Each row below is a small network's average activation on inputs in which a field has the value named, seen along a few directions.
Values that are neighbours, or in one group, have similar rows; names and order tell nothing.
(in the rows, 500 means zero)
Strong random noise was added to every row along 13 fixed directions; ignore it. To show where, here is one row again and again, with new noise each time:
[634 494 450 628 582 577 497 514 503 683 457 506 394 520 374 415 357 414
 445 395 453 591 592]
[371 405 569 450 461 505 516 504 460 483 539 374 574 477 576 568 629 476
 584 561 550 515 425]
[446 577 419 534 285 616 477 554 654 440 474 411 366 407 399 400 580 566
 522 358 658 408 462]
[608 586 430 461 494 482 410 622 618 491 478 675 358 489 482 457 466 554
 481 479 475 521 458]
[507 474 476 395 613 500 364 650 541 569 472 431 573 505 604 483 573 471
 688 540 442 507 416]
[442 603 660 632 374 401 518 592 569 521 320 444 407 539 438 527 632 567
 523 510 484 527 494]
[451 640 536 518 441 532 426 521 607 612 420 236 531 467 444 625 470 397
 536 389 433 485 518]
[413 610 605 635 438 419 604 476 433 419 481 450 527 495 561 494 853 533
 393 510 682 444 494]
[603 419 508 446 507 486 422 466 458 373 653 747 450 477 521 456 400 573
 466 436 534 456 483]
[506 334 513 497 458 341 380 624 630 549 506 402 429 580 442 566 559 430
 589 399 492 874 366]
[540 524 442 556 520 513 694 613 573 594 416 633 359 507 409 543 606 587
 444 717 467 591 439]
[397 491 542 512 401 593 510 408 408 532 473 463 415 497 530 413 367 442
 461 503 528 447 593]
[489 522 535 389 273 515 470 520 743 553 436 552 485 458 441 586 409 575
 574 586 528 469 488]
[471 451 590 556 432 415 514 382 417 385 607 520 465 548 490 448 521 534
 463 408 600 491 524]
[569 548 338 542 791 459 535 455 403 555 597 373 695 549 562 549 725 431
 450 511 511 481 478]


SERUL, 15 values:
ledi: [590 488 528 453 377 364 418 465 666 408 457 629 601 561 427 588 467 667
 555 515 531 501 487]
lin: [508 629 399 452 549 589 553 582 673 571 526 274 545 444 452 431 661 395
 592 414 591 440 488]
zolet: [366 449 418 493 370 511 506 431 421 315 517 463 472 487 551 544 489 528
 345 483 558 517 465]
kaber: [458 543 361 325 510 496 357 414 471 437 560 630 489 494 709 498 418 399
 335 537 551 562 492]
raf: [460 539 693 545 308 456 607 501 586 481 441 652 483 471 510 447 673 583
 467 619 693 529 519]
kalaf: [483 364 501 428 569 620 620 363 342 544 680 556 568 432 550 574 331 387
 380 582 437 509 533]
gigas: [398 620 647 552 486 383 558 482 318 353 427 588 501 536 625 582 563 522
 368 579 455 442 532]
kan: [477 491 333 426 486 438 508 550 591 459 542 420 399 567 438 479 545 521
 556 488 544 643 405]
nep: [501 580 434 492 531 395 552 549 595 519 565 457 554 522 587 505 783 410
 444 510 628 669 472]
tuf: [590 656 696 530 534 443 588 482 444 500 608 612 387 477 534 454 409 318
 355 357 530 590 564]
pake: [491 488 439 515 471 455 462 487 509 400 471 446 497 482 435 603 406 597
 480 461 376 493 478]
sosik: [513 583 610 369 413 503 680 534 607 514 562 612 445 446 533 496 559 474
 524 587 579 519 495]
bibik: [633 542 404 567 473 640 588 519 597 608 499 645 379 442 405 296 479 526
 488 490 665 417 572]
noriz: [444 639 682 581 548 439 649 600 456 578 373 553 360 525 483 486 532 492
 455 627 381 535 547]
tele: [455 527 587 635 485 534 652 592 463 527 318 416 481 463 430 444 651 569
 554 591 478 451 480]
SERUL is arranged as 3 separate groups.
Which other values are in the same group as kaber? Give them in the order they are listed. -> ledi, raf, kan, bibik
Which other values are in the same group as zolet? Give them in the order they are listed. -> gigas, tuf, pake, tele

MOKU, 9 values:
mesid: [552 542 382 516 482 347 461 305 521 400 579 637 477 652 458 293 371 617
 374 439 577 413 638]
patut: [689 701 305 598 682 316 738 603 688 574 605 538 322 625 300 545 808 490
 351 504 524 718 439]
ratek: [550 672 464 453 419 577 602 373 555 553 526 525 543 450 550 356 416 505
 461 560 698 290 629]
meva: [415 494 514 219 664 410 502 455 423 393 803 456 587 471 707 641 483 307
 468 518 428 599 383]
mavi: [534 701 347 358 452 436 396 495 665 489 515 420 361 550 473 510 375 514
 533 448 469 549 464]
dukub: [409 235 405 693 350 669 626 471 333 229 544 542 260 467 292 320 435 665
 464 341 549 514 465]
vozus: [523 578 508 467 606 538 521 424 456 471 595 446 605 502 468 629 475 574
 599 528 399 279 465]
fep: [302 526 318 610 236 249 494 387 671 535 415 206 425 685 383 550 692 463
 413 452 633 806 446]
rabik: [508 327 538 506 452 475 854 400 495 298 723 628 353 551 281 478 493 689
 565 533 592 519 405]
MOKU is arranged as a ring.
List every value one step from dukub, in the order listed. -> meva, rabik
List every value one step from vozus, in the order listed. -> mavi, fep
